A small network was trained on invented records. Each row is its activation on one of them, seen along a few directions.
After each row come some of the record's fields: L, W, K, Y, V, Z.
Not every record has every field; a missing one is left out.
Other fields move the rows too, some of them a lot.
Random noise pushes rows far along 2 fixed directions. That doesn't count. These rows show it; they differ only by the noise:
[  73  126   25  -91  -45  -82   11 -111  101   50   31  102  112 -133
  196  176  -67]
[-222  465   85   95  289  -88   27  296  -29   14   38 -101   -7  196
  310  -77  520]
[ 239 -224   85   92 -207 -119  123   50 -283  214  259    0   -6   58
 -130  123  -51]
[  54   48   88  102   -7 -107   88  159 -194  138  177  -47  -12  124
   39   37  188]

[-539  304  -66 -110  349  -74 -200 -176  541 -196 -215 -237  199 -108
  448  -58   84] | Z: z1
[ 179 -244 -145 -155  -84  -94   11  -79  -47   16  134   24   11  -74
  -71  134 -239] | L: l4 / W: w3
[-410  286   81  279  410 -240   -1  462 -131   60  202 -458  -73  426
  200 -262  670] | Z: z2
[ -55  115   39   29    3  289  -11  -43   55 -109 -287  145  -68  -39
  -72 -114   53] | L: l1 / W: w3 / K: k4 / Y: y4 / V: v3
[ 268 -332  163  265 -238   16  151  226 -544  247  241  -14 -192  238
 -374  -54  108] | K: k1 / Y: y3 / V: v6 / Z: z1
[ 495 -268  334  334 -583  205  209  -51 -434  317   83  289 -164   25
 -385  112 -145] | K: k1 / Y: y2 / V: v2 / Z: z2
[-331  291    1   71  369 -237  -73  304   16  -19  133 -335   34  281
  255 -133  432] | Z: z1
[  24   42   77  -91 -129 -121  -75 -353  282   84  -15   57  212 -257
  265  252 -247] | K: k5 / Y: y2 / V: v5 / Z: z1
[-295  -25  -93 -152   79  -61 -156 -422  547  -92 -164 -120  221 -307
  267   70 -305] | Z: z2
[ -86  395   -2  -17  177  129   -5  137   61 -130 -191  120  -41   38
  118  -87  259] | L: l2 / W: w1 / K: k3 / Y: y4 / V: v3
[ -14   77  100  139   43  -72   63  181 -177  109  123  -73  -41  144
   19  -45  248] | L: l4 / W: w4 / K: k5 / Y: y2 / V: v5
[ -74   28  132  127   17 -167    3   36  -54  153  151 -162   56   87
  131   40  156] | K: k5 / Y: y2 / V: v5 / Z: z1
[  12  168 -131 -160  112  102   -8   51   92 -182 -136  164  -55  -83
   41  -52    4] | L: l4 / W: w4
[-160   -7   55  117   77   66   33   83  -53   11  -28  -89  -55   74
  -23 -134  177] | L: l4 / W: w4 / K: k3 / Y: y4 / V: v1
[-127  374    8 -118  165  -91  -59  -59  246  -53  -62   22  128  -92
  399  119  132] | L: l3 / W: w4 / K: k5 / Y: y2 / V: v5
[ -25   20  121    4 -167  153  -47 -309  217   -2 -216  140   99 -208
   72   94 -211] | K: k4 / Y: y4 / V: v3 / Z: z1
[  76   75  180  210  -86  225   84  193 -275   65  -77  147 -189  148
 -169 -139  240] | K: k4 / Y: y1 / V: v4 / Z: z2
[ 308 -407  129  131 -318   -2   68   -4 -348  227  179   40  -46   69
 -363   48 -180] | K: k2 / Y: y4 / V: v1 / Z: z1
[-373  169  171  365  269 -260   11  391 -172  154  259 -497  -25  443
  137 -200  580] | Z: z2
[ 359   65  171  -62 -408   89   -2 -386  155  110 -118  394  123 -317
   65  317 -412] | K: k6 / Y: y2 / V: v2 / Z: z2
[-130   12   24   83  117 -175  -44  132  -39   69  144 -229   36  166
   43  -60  147] | Z: z2
[  97  -16   25   60  -53  -94   94  135 -173   49  190  -48  -58  117
   30   66   92] | L: l3 / W: w4
[-199 -364  123  252  -22  -36  -21    6 -134  181   95 -319    5  155
 -234 -164   63] | K: k5 / Y: y3 / V: v6 / Z: z2
[-157   49   76  112   61   40   30   56  -23   32   -9 -100  -26   86
   69  -64  198] | L: l3 / W: w4 / K: k3 / Y: y4 / V: v1
[-276  494  194  179  233  102  -70  197   51   18 -186  -30  -21  176
  194 -193  483] | K: k2 / Y: y4 / V: v1 / Z: z2
[-119   11  227  373   80 -170   91  369 -385  252  288 -314  -95  396
  -24 -136  506] | K: k5 / Y: y2 / V: v5 / Z: z1
[  29 -222  -56  -49  -42 -312  -26 -104   43   90  263 -204  118  -34
   87  158 -186] | Z: z1
[ -24  -36    1   95   52   56   35  188 -162  -15   28  -43 -134  143
 -127 -145  158] | Z: z2
[-128  387  122  242  272   90  100  560 -369   24   28  -61 -241  416
   24 -259  730] | L: l3 / W: w4 / K: k1 / Y: y3 / V: v6
[ -26  177  111  -10  -29   49  -79 -126  142   36 -132   99   92  -83
  123   55  -18] | K: k2 / Y: y4 / V: v1 / Z: z1
[  29  246   -2 -143  -54    9  -26 -230  311  -74 -124  195  106 -254
  277  170 -174] | L: l4 / W: w4
[-102 -122  -37   65  105 -142    3  150 -110   47  160 -197  -43  129
  -43  -96  103] | Z: z2
[ 352  -33  200   57 -400   76   43 -241  -27  167  -24  295   49 -170
  -60  238 -292] | K: k6 / Y: y2 / V: v2 / Z: z2
[ 281  112  258  188 -324  221  117  -43 -157  126  -95  318 -109  -37
  -80   78    4] | K: k1 / Y: y2 / V: v2 / Z: z2
[ -49 -222   64  220   15 -252   50  184 -237  193  326 -334  -32  242
  -88  -57  153] | Z: z2
[ 262 -324 -283 -237  -51    1   47   13 -122 -109   71  131  -79 -107
 -288    7 -309] | L: l2 / W: w1
[ 362   69  -23 -165 -203  205   97  -30 -108  -73 -109  447  -75 -161
  -68  145 -169] | L: l3 / W: w2 / K: k4 / Y: y1 / V: v4
[ 166 -333  330  450 -316 -105  145  162 -502  391  336 -200  -79  315
 -286    3  145] | K: k3 / Y: y4 / V: v3 / Z: z1

Here are new rows. What are their fields?
[ -18  394  -37 -241   98   91 -107 -150  312 -148 -255  245  121 -204
  284  108  -46] | L: l3 / W: w4 / K: k2 / Y: y4 / V: v1
[  41   40 -117  -71  106   29   43  203 -126 -111   37   29 -113   99
  -36  -55  125] | L: l3 / W: w4
[-295  -68  -32  -52   69  -26 -140 -283  367  -71 -134 -165  157 -159
  137  -14 -182] | Z: z2
[ 447 -498   61  -67 -502 -105   61 -408  -64  255  200  157  138 -272
 -168  374 -593] | L: l3 / W: w4 / K: k5 / Y: y2 / V: v5
[ 308 -192   31   25 -190  106  108   85 -305   74   56  203 -138    8
 -283   -3  -74] | L: l4 / W: w4 / K: k1 / Y: y3 / V: v6
[ -39 -179  -36   79   66 -148   27  187 -193   59  201 -189  -72  157
 -110  -98   95] | Z: z2
[  72 -333   68   47 -241 -260  -27 -281   90  201  230 -176  189  -99
    5  217 -358] | Z: z2
[-113 -364   11  -29 -108  -65 -103 -340  186   81   -6 -152  172 -167
  -55   67 -327] | K: k5 / Y: y3 / V: v6 / Z: z1
[ 161  -48   40  -28 -113   37   21  -26 -100   35    4  143  -41  -54
  -42   68  -59] | K: k1 / Y: y3 / V: v6 / Z: z1
[-145 -330   36   59  -50  -78  -68 -171   49  102   51 -227  105  -23
  -94  -22 -146] | K: k5 / Y: y3 / V: v6 / Z: z1
[-334  -54   -8   50  139  -93  -92  -68  180  -32   -5 -287   93   37
  122  -74   41] | Z: z1
[ 218 -267  132  110 -350  -56   64 -215  -47  186  135   42   37 -102
  -84  177 -294] | Z: z2
[ 125 -262 -178  -18   63 -132   82  236 -272   -1  240 -133 -112  153
 -254  -83   20] | L: l2 / W: w1
[  39 -261   46  158  -67 -103   61  130 -249  161  214 -144  -77  144
 -189  -63   37] | Z: z2
[ 207 -132 -213 -280  -60   20    0 -103   50 -151   -9  181   -5 -175
  -46  124 -298] | L: l3 / W: w4
[ 133 -148  141  133 -151    8   24   54 -235  162   88    9  -33  103
 -185  -11    9] | K: k2 / Y: y4 / V: v1 / Z: z1
[ -70 -461   -3   80 -124 -132  -21 -148  -16   95  160 -275   72   12
 -154    4 -239] | Z: z1
[-423  549  -62   27  527   -1  -55  417   66 -227 -107 -175 -109  264
  312 -277  637] | Z: z1
[ 221 -482   22   35 -313   47   86 -173 -164  115   99   56  -26 -110
 -296   75 -333] | L: l4 / W: w4 / K: k3 / Y: y4 / V: v1
